These are the activations of a small neural network, seen along a few directions. Each row is one input.
In each table, some parts of the input vary, and every possible input appears once, in random order.
A made-up example of a description, with smaller parts first: one of 3 separate values, together with either a single point or one of 9 places around a ring or (one of 4 places along a line, together with one of 5 places around a ring).
Shared parts are said once, and a part with two or three values counts as separate values.
In the rows, zero is written as 128.

Other details of the inputs vary at random and push rows far along two fixed directions, the same in every table; ignore that.

A family of inputs:
row 1: [108 117  61  88 189  85 148  95  47 235 139 123]
row 2: [164 129 143 130  94 185 168  58 121  45 127 118]
row 3: [104 139 166 170 102 116  82 209 204 101 122 160]
row 4: [126 154 163 152 102 147  68 179 174  91 116 157]
row 5: [165 109 142 128  89 176 185  67 112  64 142 113]
row 6: [135 186 164 148  90 166  85 183 211  68 103 172]
row 7: [ 79 144 127 156 149  92  67 185 177 150 118 154]
row 8: [116 132 139 135 123 105  73 201 158 179 116 157]
row 9: [125  85 104  93 155  94 143 105  45 211 147 105]
row 10: [145 103 150 130  98 159 207  73 133  43 143 104]
row 11: [ 93 151 116 161 166  90  60 178 171 171 114 151]
row 12: [143 114 146 127  99 166 200  68 120  52 139 101]
row 13: [131 180 150 162 105 157  91 151 207  79 108 167]
row 14: [165  89 164 148  78 171 158  80 109  56 148 107]
row 15: [143 174 162 137  96 156  99 171 201  91  95 167]
row 16: [124  87 103 120 165  93 152  93  62 176 155  97]
row 17: [148 224  80  73 137  63  71 247 158 200  83 110]
row 18: [104 175 151 161 113 134 102 173 223  81 111 163]
row 19: [128  90 101  93 152 115 134  85  55 181 131 105]
row 20: [143  87 164 144  91 141 177  90 108  61 160  97]
row 21: [ 78 111  51  82 200  81 153  90  61 216 125 115]
row 22: [126 159 168 179 112 133  77 186 202  93 114 153]
row 23: [147 103 144 146 116 151 146  80 116  72 137 102]
row 24: [121 100  79  73 174 104 169  90  62 213 130 112]
row 25: [ 97 172 103 146 167 103  89 165 182 163 107 157]
row 26: [103 163 116 120 149 113  92 190 165 171 114 165]
row 27: [127 159 163 178 105 144  62 165 195  86 114 162]
row 28: [158  90 161 127  95 150 157  98 112  90 141 108]
row 29: [122 108  78  80 169 117 162  68  65 196 130 107]
row 30: [107  91  83  93 177  93 121  92  53 221 135 107]
row 31: [171 102 149 110  86 172 194  81 110  82 138 108]
row 32: [153 121 136 117 103 179 175  60 110  65 145 104]
row 33: [146  93 166 147  84 164 165  75 124  24 143 100]
row 34: [105 119  63  97 199  95 156  90  67 213 127 111]
row 35: [174 125 161 118  83 186 183  82 125  64 127 111]
row 36: [ 98 184 103 132 164 105  66 191 168 195  94 180]
row 37: [114  96  84 106 174 107 126  84  45 200 137 109]
row 38: [119  80 101  97 147 114 140 102  51 180 154 104]
row 39: [ 99 162 106 141 159  94  94 196 180 181 109 164]
row 40: [161 125 143 138 105 173 182  62 133  43 128 106]
row 41: [130 105  87  75 163 104 176  89  49 210 141 108]
row 42: [159 191 102  88 120  67  66 232 134 172  96  91]
row 43: [104  86  78 103 186  88 126  94  49 217 138 114]
row 44: [127 158 177 162  94 130  67 211 185 106 127 165]
row 45: [143 175 170 148  83 154 107 187 198  80 127 164]
row 46: [ 97  80  91 105 171  96 154  85  50 181 144  94]
row 47: [104  98  71 101 184  95 114  82  40 211 128 116]
row 48: [164  88 169 159  82 163 168  89 131  43 150  97]
row 49: [ 82 149 104 128 155  89 105 194 169 180 114 163]
row 50: [ 84 134 135 152 146  87  80 201 177 153 118 156]
row 51: [158 104 164 133  86 175 150  88  99  60 147 103]
row 52: [171  98 174 132  75 173 161  83 108  62 138 102]
row 53: [167 115 158 124  72 187 181  93 129  48 145 113]
row 54: [110 164 122 148 153 104 102 186 196 146 105 163]
row 55: [166 117 149 133  95 176 184  68 128  51 136 117]
row 56: [104 137 130 159 155  91  80 187 171 160 115 150]
row 57: [ 90 167 123 140 142  91 102 204 184 160 119 167]
row 58: [148  95 156 129 100 155 150  99 105  80 151 108]
row 59: [112 120  77  78 173 121 153  92  53 199 135 113]
row 60: [167  94 164 144  86 162 163  72  94  62 156 104]
row 61: [129 155 174 166  91 155  70 173 193  71 125 154]
row 62: [106 171 113 143 160  88  97 193 174 179 115 163]
Description of these inputs: one of 2 separate values, together with either a single point or (one of 5 places along a line, together with one of 6 places along a line).
Changing only the choice among 2 separate values turns row 15 into row 19. The same change can be made to row 26. Which row results? -> row 58
Changing only the choice among 2 separate values turns row 34 into row 22. The same change can be made to row 2. Which row results? -> row 47
Change only the choice among 2 separate values in row 28. List by row number the other rows that result. -> row 24
Change only the choice among 2 separate values in row 13. List by row number the other rows that result. -> row 27
Change only the place on the line of 5 in row 57. List by row number the other rows that result. -> row 1, row 41, row 45, row 62

A family of inputs:
row 63: [167 104 132 106 102 155 189  64  82  84 145  83]
row 64: [122 134 159 159 110 136  99 159 170 102 125 152]
row 65: [148 104 167 152  92 162 153  98 135  57 142 117]
row 66: [116  90 111 119 149 118 153  86  79 148 145 108]
row 67: [ 78 176 120 160 161 107  67 198 211 164 101 194]
row 68: [137 114 101  94 140 119 160  96  78 151 135  98]
row 69: [114 135  87  95 164  92 114 145  95 206 121 126]
row 70: [142 175 161 149  94 136  82 198 200  96 106 154]
row 71: [ 84 115  86 119 186  79 100 143  96 220 129 139]
row 72: [159 145 145 130  95 175 177  88 154  50 125 122]
row 73: [120  88 112 120 149 119 145  84  73 151 144 107]
row 74: [115 134  87  96 164  91 117 146  97 204 121 123]
row 75: [121 152 170 171 102 138  77 187 199  94 117 165]
row 76: [170 126 154 123  84 164 160 101 123  64 135 104]
What do these inputs look like to the network? -> one of 2 separate values, together with either a single point or one of 6 places along a line
Change only the choice among 2 separate values in row 67. List by row number the other rows that result. -> row 72
